These are the activations of a small neural network, seen along a few directions. Each row is one input.
Each table varies a few parts of the input and shows all the possible inputs, shuffled.
Descriptions start from the smaller parts, as in this example, which fits no table here: one of 6 places along a line, together with either a single point or one of 11 places around a ring or (one of 3 separate values, together with one of 8 places around a ring).
Shared parts are said once, and a part with two or three values counts as separate values.
In the rows, 128 means zero.

A family of inputs:
row 1: [121 135  80 120 121 123 110 123 145 103 116 142 101]
row 2: [127 155 152 143  88 109 131 116 123 133 133 156 121]
row 3: [117 117 119 105 117 147 102 142 155 140 135  81 145]
row 4: [141 160 163 134  71 118 131 117 124 138 131 141 138]
row 5: [125 135 122 149 137 105 118 113 123 111 129 159 122]
row 6: [187 124 211 150 207 121 223 149  70 198 128 125 105]
row 7: [116 134  97 134 128 113 114 131 128  99 116 151 110]
row 8: [115 101  89 109 154 150 120 128 148 104 118 117 133]
row 9: [126 143 136 150 116 108 124 101 115 122 131 152 118]
row 10: [114 107  89 109 140 161 107 137 147 110 126 108 144]
row 11: [110 100 107 122 162 140 125 135 131 101 118 126 143]
row 12: [119 141  79 120 106 133  95 132 144 112 123 132 111]
row 13: [120 120 160 131 125 137 146 120 127 132 139 128 156]
row 14: [119 101 131 136 171 132 131 118 127 112 131 133 155]
row 15: [112 106 104 100 122 148 104 144 144 121 131  96 141]
row 16: [133 125 173 120 109 145 145 122 128 136 136 113 172]
row 17: [119 141  92 110  85 119  94 140 141 123 129 120 108]
row 18: [196 151 204 166 170  98 214 148  71 199 125 146  73]
row 19: [124 153 109 116  80 119  90 137 151 142 131 107 112]
row 20: [118 109 144 138 152 135 136 107 119 124 134 126 151]
The inputs of row 4 and row 16 match in every part but one. If row 19 is changed in the same way as row 4 into row 16, which row does it become? -> row 3
What do these inputs look like to the network? -> one of 2 separate values, together with either a single point or one of 9 places along a line
Which other rows does row 11 become when the choice among 2 separate values takes its other values? List them by row number. -> row 7

A family of inputs:
row 21: [132 137  96 113 111 107 124 167 120 127 118 141  81]
row 22: [134 134 165 134 143 134 152 135 108 120 124 140 163]
row 23: [ 81 116  63  92  81 160  75 126 182  75 115 119 179]
row 24: [132 129  94 109 144 129 135 175 139 122 107 130 100]
row 25: [151 147 168 147 106  93 135 113 132 155 140 133 129]
row 26: [155 122 163 116 135 140 162 131 140 132 127 129 154]
row 27: [117  99 106 129 199 132 142 104 119 116 128 135 124]
row 28: [131 158 170 163 116  88 126 121 103 140 140 144 139]
row 29: [131 135 112 123 157 138 156 113 128 108 111 155 119]
row 30: [128 100 140 106 158 152 130 138 129 160 129  59 144]
row 31: [155 130 165 121 103 118 152 122 120 136 134 137 135]
row 32: [122 147 154 169 114  94 135 108 121 134 128 158 108]
row 33: [139 132 153 117 121 167 158 143 135 152 137 116 147]
row 34: [125 121 149 142 142 138 164 124 127 111 110 151 134]
row 35: [136  94  89 140 197 142 119 128 123 117 123 119 118]
row 36: [ 65  84  60 102 122 157  63 117 178  65 147  86 175]
row 37: [123  96 151 122 166 162 142 137 124 163 151  97 155]
row 38: [ 80 148  80 112  57 125  26 100 178  89 135 126 146]
row 39: [151 130  92 132 155 147 135 137 130 111 106 140 115]
row 40: [131 142 113 128 124 116 148 104 109 113 122 165 101]
row 41: [147 157 102 160 128 107 102 118 126 133 123 150  86]
row 42: [129 155 104 134 117  85 102 155 132 143 128 138  69]
row 43: [141 140 156 122  87 145 147 136 116 156 147 128 128]
row 44: [142 133 144 102 115 157 147 147 138 151 115  83 137]
row 45: [110  84 146 149 183 132 149 116 118 118 125 131 139]
row 46: [ 84 126  68  94  49 142  57 116 167  75 129 128 154]
row 47: [144 142 146 107  81 136 135 138 119 156 124  93 117]
row 48: [139  86 163 122 177 134 145 125 129 142 138 109 161]
row 49: [137 157 160 145  91 119 128 125 127 176 155 126 122]
row 50: [152 137  94 138 122 127 124 128 112 116 116 150  96]
row 51: [119  98 165 140 183 129 135 128  97 130 135 123 172]
row 52: [126 129 151 147 109 117 154 117 109 114 120 161 114]
row 53: [116  96  90 112 188 123 119 167 129 127 124 105 103]
row 54: [140 162 152 130  87 111 113 126 132 173 134  91 109]
row 55: [134 142 167 140 112 112 145 129  91 123 132 148 145]
row 56: [127 160 117 149 129  93 128  95 120 131 130 163  92]
What do these inputs look like to the network? -> one of 4 places along a line, together with either a single point or one of 8 places along a line
The inputs of row 22 and row 28 match in every part but the place on the line of 4. If row 34 is changed in the same way as row 22 into row 28, which row does it become? -> row 32
Which other rows does row 27 become when the place on the line of 8 takes its other values? List them by row number. -> row 30, row 35, row 37, row 45, row 48, row 51, row 53
Which other rows does row 42 become when the place on the line of 4 takes its other values? List them by row number. -> row 21, row 24, row 53
List by row number the other rows that have the place on the line of 4 in common with row 31. -> row 21, row 40, row 43, row 46, row 47, row 50, row 52, row 55
